A small network was shown many inputs. Here are its activations along a few directions, one row for each input.
Each table varies a few parts of the input and shows all the possible inputs, shuffled.
Descriptions start from the smaller parts, as in this example, which fits no table here: one of 2 separate values, together with either a single point or one of 11 places around a ring or (one of 4 places along a line, together with one of 5 places around a ring).
Shared parts are said once, and a part with two or three values counts as separate values.
In the rows, 128 means zero.

A family of inputs:
r1: [127 145 109 118 110 185 139 115 100 111 131 160 103  64 170 146 157]
r2: [129  93 174 182 104 126 106 115 123 115 130 131 246 151  68 108 175]
r3: [123 117 155 178 113  84  94 141 118  98 164 121 242 155  82 109 162]
r4: [154 126 107  94 102  85 138 112 109 184 154 143  98 103 167 117 139]
r5: [142 118 107  93 130 131 127 123 113 192  85  86 110 141 120 170 112]
r6: [157 120 114  93 100  99 141 104 112 189 142 148 100 102 162 118 143]
r7: [137 134  87  91 148 100 111 140 112 180 136  71 102 151 141 164 106]
r8: [110 122 144 163 114  89  81 134 123  94 206 125 232 164  72 105 143]
r9: [103 138  82 104 163 123 111 165 111 111 109 118  63 189 141 152 125]
r10: [105 118 107 113 135 132 141  79 163  52 110 119  75 114 162 138 120]
r11: [ 96 113 111  90 159 140 125 155 117 121  84 124  66 179 129 150 135]
r12: [117 113 114 120 121 162 150  64 163  58  79 126  79 114 149 138 126]
r13: [105 114 112 117 121 136 150  81 160  54  82 124  77 106 152 139 118]
r14: [152 141 220 207 141 143 136 172 180 140 152 147 205 134  67  76  74]
r15: [157 153 206 210 150 137 131 169 178 136 174 146 205 143  73  80  72]
r16: [120 144 109 110 118 171 137 123 101 107 150 154 100  65 177 143 157]
r17: [125 108 164 176 121 108  94 121 123 107 169 124 242 161  83 108 172]
r18: [135 117 108  84 139 117 124 132 115 188 103  80 107 141 127 166 112]
r19: [107 131  91 122 131 119 137  89 158  46 114 117  74 115 166 139 112]
r20: [147 157 208 204 147 113 130 187 175 129 176 141 202 137  76  78  66]
r21: [108 151  99 106 115 135 137 153  97  98 165 143  96  60 187 138 147]
r22: [138 129  92  93 136 104 119 142 110 182 108  78 106 143 131 167 103]
r23: [123 134 122 113 101 190 146 119 104 114 109 161 103  54 162 143 161]
r24: [ 95 131  88 121 128  95 139 108 156  42 118 112  70 107 166 138 107]
r25: [139 178 192 198 162  97 131 190 167 128 178 133 206 136  71  58  67]
r26: [133 106 161 185 113 122  97 114 123 111 150 130 246 160  77 110 172]
r27: [146 145 220 202 163 163 141 145 179 154 148 147 211 139  58  56  89]
r28: [157 139  92 104  98  72 134 122 101 177 159 140  95 104 169 117 131]
r29: [103 115 111  99 150 154 127 147 115 124  65 130  69 179 121 153 136]
r30: [164 120 117  98 103 122 138  85 115 195 139 153 101 108 159 120 150]
r31: [ 95 119 103  90 162 126 121 165 115 116  96 120  64 180 134 149 131]
r32: [143 113 115  93 127 145 132 114 116 197  73  89 111 141 114 170 117]
r33: [104 110 119  99 146 168 132 138 117 129  54 132  69 178 115 153 141]
r34: [165 116 122 101  88 126 146  87 113 197 111 158 104 100 149 122 149]
r35: [117 150 101 110 120 158 135 132  99 103 162 150  98  66 183 142 153]
The inputs of r18 and r32 match in every part but one. If r17 is changed in the same way as r18 into r32, which row does it become?
> r2
Describe the family of inputs behind these rows.
> one of 5 places along a line, together with either one of 2 separate values or one of 5 places around a ring
Change only the choice among 2 separate values in r20. List by row number the other rows that result.
> r3

A family of inputs:
r36: [143 151 150 152 106 116 167  83 157 108 175 179 136  36 160  51 116]
r37: [115 106  95  74 121 155 122 124  74 182  73 138  77 153 124 147 168]
r38: [ 86 139 127 169 165 114 102 150 163  23 153 116 141 196 101 116 106]
r39: [164 133 108  78 145 189 138 138 105 220  88 138  50 163 148 155 128]
r40: [110 132  84  82 111  71 118 150  78 122 149 110 118  82 176 156 169]
r41: [103  93 106 111 119 150 130  80 159  53  80 101  84 133 139 172 123]
r42: [145 112 124  89 160 140 140 110 152 210  68  78  73 170 115 157  74]
r43: [113 121 128 168 159  82  96 168 138  58 129  93 160 220 106 146 128]
r44: [ 82 143  84  88 120 106 128 139  96  86 175 127 101  60 175 121 144]
r45: [ 99  89  97  84 138 112 122  74 135  99  66  78 109 157 121 163 147]
r46: [120 173  98 126 126 132 157 155 128  83 156 148  71  34 203 127 106]
r47: [114 137 117 112 130 203 167 119 142  78  80 182  38  88 177 135 137]
r48: [123 162 201 197 143 191 139 127 166  77 152 169 203  80  86  69 108]
r49: [ 71 103 109  84 127 179 136 101 102  84  96 160  66 110 148 131 174]
r50: [133 128 124 170 152  88  93 187 133 121 122  95 152 234  87 144  96]
r51: [114 116 193 184 111 170 118 133 141  72 162 154 228 110  85 105 148]
r52: [114 131 110 129 156 174 162  80 181  58  73 115  61 106 142 136  86]
r53: [110 110 186 165 128 137 111 133 116 120 149 123 251 131  64  94 177]
r54: [146 148  70  95  99  87 113 164  71 178 148 114 109 106 165 171 135]
r55: [106 106  90  90 124 163 116  99  80 118  83 136  86 143 154 166 199]
r56: [138 146 151 152 198 100 112 193 161 178 133  96 127 226  81 114  58]
r57: [138 107 189 169 111 135 114 162 115 180 136 131 240 144  51 107 144]
r58: [155 107 134 126  74  62 125  85 114 142 165 145 179  88 149 109 180]
r59: [141 124 123 146  79 110 130  71 132 100 195 161 162  75 160  89 155]
r60: [123  92 109  90 113 114 122 104 131 161  51  79  97 171 111 173 114]
r61: [175 140 199 179 148 173 119 159 139 225 156 126 212 149  63 106 103]
r62: [ 95 159 165 179 178 115 144 173 194  29 127 135 111 152 103  93  70]
r63: [182 130 110 136  74  83 118  89 104 200 171 145 174 117 133 111 147]
r64: [162 161 108  77 133  93 143 180  99 228 154 117  83  98 164 154  95]
r65: [220 139 149 140  93  98 139 112 135 245 173 148 142 107 147 122 107]
Describe the family of inputs behind these rows.
> one of 5 places along a line, together with one of 6 places around a ring
The inputs of r42 and r45 match in every part but the place on the line of 5. If r61 is changed in the same way as r42 into r45, which row does it become?
> r53
Change only the place on the line of 5 in r59. List by row number the other rows that result.
> r36, r58, r63, r65

A family of inputs:
r66: [184 151 190 159 114 107 145 149 137 226 194 160 191  87 110  67 104]
r67: [129 112 181 164  74 106 130 118 114 104 189 183 226  63 122  72 191]
r68: [ 97 143 160 190 132 118 120 146 156  22 176 130 200 102 109  99 121]
r69: [148 127  56  68 144 103 103 138  82 222  96  77  70 194 139 187 122]
r70: [ 83 134  69  98 120 135 135 118 123  28 113 122  55  84 189 164 134]
r71: [169 143  97  65 115 116 159 112 105 230 133 143  46  78 191 129 123]
r72: [ 98 138 105 105 163 177 157 120 163  63  72 139  11 130 165 144  96]
r73: [123 107  84  80  60 115 144  82  81 106 123 174  80  48 207 140 206]
r74: [162 133 149 158 150  91  90 164 118 216 161  91 212 209  60 121 106]
r75: [103  95  84  76 147 155 116 110 115 134  41  81  68 190 118 191 134]
r76: [125 101 172 173 149 137 100 128 152 125 106  97 211 210  44 127 120]
r77: [114 151 188 199 169 176 137 151 189  59 132 138 165 141  83  95  79]
Describe the family of inputs behind these rows.
> one of 2 separate values, together with one of 6 places around a ring
Change only the choice among 2 separate values in r75. List by row number the other rows that result.
> r76
A walk changes only the place on the ring of 6. It starts at r75 and steps to r72. List the rest of the walk in order.
> r70, r73, r71, r69

A family of inputs:
r78: [159 158 137 138 101 117 147 125 131 151 195 156 138  47 164 100 111]
r79: [151 120 103  96  94  92  99 128  71 229 162  95 188 124 104 145 147]
r80: [ 87 106  86 100 111 148 134  81 121  35  92 141  71 105 173 151 174]
r81: [114 150  94 105 145 136 156 124 150  83 108 130  32  96 184 139  97]
r82: [135 122 139 144  76 120 134 104  96  99 161 180 171  54 168 105 206]
r83: [121 111 148 150 162  96  92 153 131 143 119  83 191 224  62 130 128]
r84: [127 135 178 158 172 159 126 165 161 150 120 113 159 174  65 112  79]
r85: [121 146  93  83 163 180 140 142 112 165  73 113  47 140 142 163 110]
r86: [175 143 147 121 116 140 140 137 109 234 152 146 141  95 131 113 122]
r87: [122  92  71  68 128  99 105 116 106 159  83  82  70 194 136 189 133]
r88: [ 94  98 171 176 113 125 123 110 166  20 130 144 185 135  95 104 143]
r89: [132 155 171 199 157 124 139 152 184  68 141 151 142 147 113  87  86]
The inputs of r83 and r87 match in every part but one. If r88 is changed in the same way as r83 into r87, which row does it become?
> r80
Describe the family of inputs behind these rows.
> one of 3 separate values, together with one of 4 places along a line
